Each row below holds a small network's activations on one input, seen along a few directions.
Each table varies a few parts of the input and shows all the possible inputs, shuffled.
Descriptions start from the smaller parts, as in this example, which fits no table here: one of 2 separate values, together with either a single point or one of 9 places around a ring or (one of 5 places around a ring, together with one of 6 places along a line).
Shared parts are said once, and a part with two or three values counts as separate values.
In the rows, zero is written as 128.

Rows:
R1: [120 164 101 128 130 163 147 139 141  76  96 123 131 143 145  96]
R2: [153  89 193 148 106 100 155 130 131 190 145  92  78 121 112 151]
R3: [149 152  62  60 182 201  86 117  94 111 146 162 174 131 178 133]
R4: [ 65 113  89  81 177 105 109  96  81 108 119 105 149 130 185 181]
R5: [114 161 125 152 104 136 120  96 134 145 151 135 152  78  82  67]
R6: [208 151 161 151  92 156 132 122 141 132 178 129  87 107 108  89]
R7: [156 101 182 166  87  87 139 107 122 154 143  83  78 115 109 148]
R8: [170 153  91 112 124 198 121 161 125  99 113 178 146 162 153 115]
R9: [ 83 108  88  87 230 122 130 141  86 172 139 130 155 146 195 193]
R10: [181 130 162 160  82 112 145  82 147 129 146  82  76 111 103  98]
R11: [120  91 152 166 148 109 141 200 155 166 114 139 123 171 130 170]
R12: [ 88 123  86  55 179 114 105  89  89  91 109  96 153 118 173 153]
R13: [ 95 158  68  75 186 168 107  92 113  87 126 107 161 111 175 114]
R14: [146 163  94 116 127 173 124 156 140  87 106 164 132 150 156 106]
R15: [107 122 146 128 104  85 111  92 114 149 129 126 144  83  74 108]
R16: [186 157 165 165  86 143 152 100 149 130 160  88  89 104 105  82]
R17: [137 158 120 137 103 149  97 117 129 152 170 178 151  85  90  73]
R18: [111 106 148 159 101  88 135 155 147 103  99 116 110 147 110 166]
R19: [121 162  64  64 187 177  90 107 110  96 139 149 160 117 183 127]
R20: [165  83 191 168 141 106 140 161 121 215 166 105  82 138 124 152]
R21: [163 147 119 129  98 173  94 125 112 165 176 191 166  97  85  80]
R22: [134 122 147 133  99  90 135 149 155  86  97 108 112 141  99 139]
R23: [ 97 112 127 136 178 124 149 181 123 164 100 146 131 187 166 174]
R24: [ 83 109 132 114 149 116 158 156 126 132  86 130 125 171 148 170]
R25: [107 133 123 100 133 110 138 133 120  79  82 113 121 154 130 139]
R26: [109  93 156 147 120 101 155 173 160 139  98 126 115 152 114 169]
R27: [232 140 163 145  89 184 127 128 126 144 185 143 106 122 103  97]
R28: [ 81  95 160 142 121  90 131 115 117 201 134 147 148  93  96 138]
R29: [ 85 120 125 126 133 105 140 138 112  96  88 121 121 163 142 167]
R30: [ 88 132  67  70 177 137 107  73 108  85 117 105 149 119 176 129]
R31: [ 65 104  95  69 196 116 134 113  93 141 121 113 152 135 187 188]
R32: [108 134 125 148  99 105 117  77 131 144 138 133 142  86  82  84]
R33: [ 82 105 149 155 105  80 111  98 106 168 134 134 143  88  89 136]
R34: [186 140 124 143  93 179 119 177 161  99 137 172 143 154 119 107]
R35: [135 133 126 152  92 109 143 136 174  81 107 116 111 145 109 111]
R36: [111 142 102 120 128 130 146 119 137  73  89 122 118 154 139 114]
R37: [ 95  93 160 163 157  94 123 144 108 226 152 163 154 107 113 141]
R38: [179 119 181 139  85  92 139  99 131 137 137  74  80 109  96 121]
R39: [141 155 127 159  95 141 148 155 177  81 118 118 127 135 114  94]
R40: [164 149 123 148  97 154 124 171 174  87 130 159 127 140 122 100]
Changing only one part turns R18 into R34. The same change can be made to R7. Which row results? -> R27
What do these inputs look like to the network? -> one of 5 places along a line, together with one of 8 places along a line
Which other rows does R15 become when the place on the line of 5 takes its other values? List them by row number. -> R12, R22, R25, R38

Rows:
R41: [164 163 121 108  90 129 135  60 144  21 111  58  90 111 126  86]
R42: [ 93 102 192 167  94  57 145  88 109 215 154 120 112  78  61 112]
R43: [ 47 110  84 120 190 105 135 128 110 129 101 125 155 150 173 172]
R44: [ 31 118  82  97 169  89 125 160 120  82  42 148 175 171 155 167]
R45: [153 106 178 172 104 106 145 192 147 135 123 124  96 161 117 168]
R46: [112  90 119  69 189 127 107 113  61 170 132 130 138 147 178 202]
R47: [140  88 175 169  98  89 135 163 158 161 129 136 105 127  99 154]
R48: [154 109 171 170 119 144 186 203 158 139  97 118  80 197 149 153]
R49: [157 135  86  54 168 182  94 101  67 133 160 155 157 117 176 141]
R50: [200 154 139 159  90 158 122 167 153 101 149 154 110 147 104  99]
R51: [168 137 148 161  75 146 110 113 140 152 169 142 143  86  67  71]
R52: [114 117 143 117  99  64 157  81 140  62  85  24  67 133 132 154]
R53: [ 68 166  51  72 146 166 106 143 135  44  76 177 188 142 139 114]
R54: [143 157 156 170  74 128 111  67 111 179 164 141 128  56  61  53]
R55: [ 81 102 115  98 220 113 121 119  99 177 144  99 135 124 175 169]
R56: [125  91 184 166  94  78 139 130 143 189 145 121 128 102  71 141]
R57: [206 162 132 150 110 192 165 180 172 109 122 150  99 179 132  95]
R58: [185 137 139 160  78 147 106 141 161 128 157 161 122 117  94  84]
R59: [131 156  85  83 193 167 105 103 108 144 169 124 159  94 179 110]
R60: [ 85 162  60  98 160 173 111 109 124  91 130 154 174 121 172 115]
What do these inputs look like to the network? -> one of 2 separate values, together with either a single point or one of 4 places along a line or one of 5 places along a line
Changing only the choice among 2 separate values turns R42 into R54. The same change can be made to R46. Which row results? -> R49
A walk changes only the place on the line of 4. It starts at R46 and steps to R55. List the rest of the walk in order. -> R43, R44

Rows:
R61: [138  99 178 199 108  96 124 109 119 220 194 121 114  88  95 130]
R62: [144 103 144 147 160 130 140 196 108 144  97 137 102 203 170 183]
R63: [ 50 130  77  91 218 114 107 101  91 168 120 139 178 113 158 123]
R64: [152 116 197 186  43  72 142  63 138 172 155  91  92  71  35  78]
R65: [216 204  92 137  94 233 128 158 165  40 134 155 128 155 137  55]
R66: [155 114 198 173  16  79 170 143 187  86  93 103  71 135  56 124]
R67: [200 205 109  97 100 228  93 112 140 115 184 176 160  61 102  23]
R68: [ 90 123  67  44 186 104 124 124 140  37  71  93 135 164 183 170]
R69: [ 69 132  77  53 187 122 111  44  88 112 128  82 156  87 171 136]
R70: [ 50 126  81  85 179 132 132 176 123  83  68 152 168 173 176 181]
R71: [126  96 137 138 167 116 116 115  77 224 167 156 129 129 143 157]
R72: [144  90 180 187  77 110 148 193 162 135 126 131 104 157 110 177]
What do these inputs look like to the network? -> one of 2 separate values, together with either a single point or one of 5 places along a line
Changing only the choice among 2 separate values turns R64 into R66. The same change can be made to R61. Which row results? -> R72
Which other rows does R69 become when the choice among 2 separate values takes its other values? List them by row number. -> R68

Rows:
R73: [ 63 117  82  71 193 115 118 108 101 117 103 119 156 133 176 164]
R74: [113 145  85  95 167 164 123 148 123  96 115 146 148 152 176 142]
R75: [176 156 141 158  74 157 119 104 140 139 165 151 127  91  83  63]
R76: [121 141  82  96 172 172 127 173 132  92 100 157 153 176 176 145]
R77: [129  60 223 196 102  51 156 157 129 234 142 113  84 131  82 175]
R78: [126  87 210 192  85  57 161 132 148 187 134  87  84 113  73 141]
R79: [105 135  82  95 167 148 114 115 113 104 123 129 152 134 170 141]
R80: [ 43 108  82  71 198 103 112 114  86 117  97 120 165 137 180 187]
R81: [188 162 135 141  92 165  96  95 126 153 191 154 140  69  83  55]
R82: [196 142 164 162  55 143 140 134 165 108 139 124  97 122  82  88]
R83: [194 147 167 183  51 127 150 152 182  82 118 115  79 143  83  87]
R84: [ 82 136  84  77 180 134 119 104  92 106 107 120 151 134 172 147]
What do these inputs look like to the network? -> either one of 2 separate values or one of 4 places along a line or one of 6 places along a line
List by row number the other inputs of the same sort as R77. -> R78

Rows:
R85: [ 75 127  89  69 177 126 105 117  95 114 115 133 171 120 156 157]
R86: [141 134  88 106 160 161 116 162 142 105 116 159 145 163 162 133]
R87: [151 140 162 171  89 115 124 109 142 167 162 131 121  83  70  74]
R88: [153 135 137 150  72 136 145 125 169  86 116 117 110 131 105 106]
R89: [ 97 138  87  95 168 160 124 128  98 127 113 158 157 147 167 139]
R90: [143 153 108 137 129 161 128 163 142  81 123 137 128 154 153 129]
R91: [170 155 133 125 107 155 149 149 158  79 108 114 104 151 125 102]
R92: [181 126 166 155  94 148 112 108 119 201 198 150 129  77  84  93]
R93: [ 77  45 206 174 138  28 173 171 129 204  98  87  85 162 118 220]
R94: [163 133 156 156  78 107 124 108 130 119 133 118  99 116  90 103]
R95: [ 58 123  76  71 197 112 108  68  85 125 125 102 158 105 178 153]
What do these inputs look like to the network? -> either a single point or one of 10 places along a line
